These are the activations of a small neural network, seen along a few directions. Each row is one input.
Each table varies a few parts of the input and shows all the possible inputs, shuffled.
A made-up example of a description, with smaller parts first: one of 6 places along a line, together with either a single point or one of 9 places along a line or (one of 2 separate values, together with one of 5 places around a ring).
Shared parts are said once, and a part with two or three values counts as separate values.
(in the rows, 128 means zero)

Table:
row 1: [159  97 134 162 120 124 147 155 149 135 127 100 109]
row 2: [151  95 151 148 107 123 136 150 157 115 142 100  98]
row 3: [128 167  98 125 131 122 116 130  90 134 145 122 121]
row 4: [127  90 133  97 155 134 120 151 125 112 132 146 133]
row 5: [145 110 138  70 118 124 150 116 116 134 133 155 136]
row 6: [179 141 170 124  82 107 152 123 149 132 126 114 124]
row 7: [128 172 102 124 163 108 107 127 127 150 158 120 141]
row 8: [122 103 122 116 171 114 150 143 123 144 116 151 127]
row 9: [ 38 165  79 189 131 172  91 105 107 100  88 142 128]
row 10: [ 69  94 119 222 100 180 123 120 139 103  64 107 121]
row 11: [145 100 123 104 168 128 132 136 135 143 115 139 163]
row 12: [129 179 140 104 145 124 119 105 130 124 167 122 132]
row 13: [119 173 106 100 124 112  88 133 100 112 149 128 117]
row 14: [ 33  83 110 185 161 182 128 134 132 113  76 157 139]
row 15: [170 111 126 143  94 116 140 147 145 146 123  92 141]
row 16: [151 138 150  78 131 107 150 116 117 140 123 168 153]
row 17: [175 108 156 121  71 110 149 120 144 135 152 110 110]
row 18: [135 177 146  94 133 116 106  93 119 132 169 130 110]
- What is each input in this table made of? => one of 3 separate values, together with either a single point or one of 5 places around a ring
- The inputs of row 16 and row 6 match in every part but the choice among 3 separate values. If row 11 is changed in the same way as row 16 into row 6, which row does it become? => row 15
- Which other rows does row 7 become when the place on the ring of 5 takes its other values? List them by row number. => row 3, row 12, row 13, row 18

Table:
row 19: [141 101  94  99 172 100 124 154 118 150 126 155 188]
row 20: [123 174 104 141 155 136  99 133 121 152 161  99  91]
row 21: [108 155  82 147 141 114 132 153  85 141 150  88 134]
row 22: [162  52 182 108 133 132 166 170 154 163 115 111 138]
row 23: [ 11 113 112 200 152 189 150  89 120 111  53 175 147]
row 24: [135 173 161  99  85  97 130  92 142 106 161 166 105]
row 25: [132 139 163  90 163  97 138 122 160 118 152 118 120]
row 26: [140 158 127  76 126 114 108 102  96 126 135 160 104]
row 27: [ 44  80  84 192 106 179  82 153 126  73  76  97 103]
row 28: [187  98 166 191  90 146 134 131 149 135 118  63 140]
row 29: [150 115 121  94 199 130 109 128 134 128 156 150 137]
row 30: [169  76 166 118  42 116 168 115 141 148 130 140 124]
row 31: [134 149 100  71 106 118 134 128  73 136 114 159 165]
row 32: [156 209 132 166 124 126 119 122 174 105 145 111  97]
- What is each input in this table made of? => either one of 2 separate values or (one of 3 separate values, together with one of 4 places along a line)
- Which other rows belong to the same alternative as row 28? List them by row number. => row 19, row 20, row 21, row 22, row 24, row 25, row 26, row 29, row 30, row 31, row 32

Table:
row 33: [ 90 135 128 186  77 160 126 118 165  82 112 103 118]
row 34: [134 131 116 169 150 151  78 138 143 127 108  92 141]
row 35: [ 90 101 124 184  80 134 166 123 131 110  75 127 140]
row 36: [135  95  99  86 120 115 130 124  98 133 108 176 163]
row 37: [126 139  91 102 176 109 124 167 112 129 169 129 125]
row 38: [107  47 155 179 125 177 131 149 165 120  91 125 106]
row 39: [130  99 141 157 179 171 115 127 138 148 104 116 123]
row 40: [106 143 111  88  92 112 135  96  92 141 113 172 155]
row 41: [ 92 189 112 117 141 112 109 121 144 114 154 127 141]
row 42: [134  97 135  76 154 143 116 116 120 113 121 178 119]
row 43: [106 130 118 182  84 146 146 134 119 100 127 107  84]
row 44: [104  78 125 183 105 156 108 158 165  95  91  93 125]
row 45: [249 124 187  73  84  74 185 130 157 186 155 116 142]
row 46: [243 129 177  68 101  71 164 135 120 161 203  83 106]
row 47: [100 181 100 111 149 103 126 136 109 135 172 134 112]
row 48: [116 143 102 113 164 110  98 153 149 117 149 128 148]
row 49: [108 182 115 167 128 154 103 103 135 119 116  97 133]
row 50: [242 119 228  76 119  87 169 136 162 153 177 128 112]
row 51: [ 88 100 161 182 104 177 150 106 165 109 108 133  98]
row 52: [127 107 111 169 147 137 129 142 109 150  82 122 167]
row 53: [113 118  98 115 165 101 149 154 120 141 129 158 174]
row 54: [118 161 115  80 102 118 116 110  82 129 156 140 106]
row 55: [128  79 114 174 108 142 125 170 126 106 106  97  90]
row 56: [145 131 105 150 160 147 111 153  98 137 120  93 111]
row 57: [231 143 200  79  88  74 137 126 158 144 187  90 135]
row 58: [108 172 126  86  93 124  96  95 123 110 138 141 135]
row 59: [135 125 109  85 118 126  83 127 121 107 132 144 143]
row 60: [ 94 157 132 112 172 121 134 104 145 129 150 156 120]
row 61: [105 146 143 167 156 165 125  88 135 145 116 123 112]
row 62: [106  50 128 183 105 133 148 159 137 125  58 123 148]
row 63: [125 175 105 160 138 144 118 123  94 138 132 100 103]
row 64: [108 152 115 165 135 136 146 109 104 145  90 124 160]
row 65: [115 110 129 103 198 126 133 139 150 129 146 158 131]
row 66: [ 93 161 104 120 144  93 150 123 121 143 133 159 166]
row 67: [108 142 151  84 123 136 121  79 116 115 129 175 107]
row 68: [147 118  99  77 126 120 110 137  82 122 151 141 113]
- What is each input in this table made of? => one of 4 separate values, together with either a single point or (one of 2 separate values, together with one of 4 places along a line)
- The inputs of row 63 and row 61 match in every part but the choice among 4 separate values. If row 37 is changed in the same way as row 63 into row 61, which row does it become? => row 65
- Which other rows does row 51 become when the choice among 2 separate values takes its other values? List them by row number. => row 38
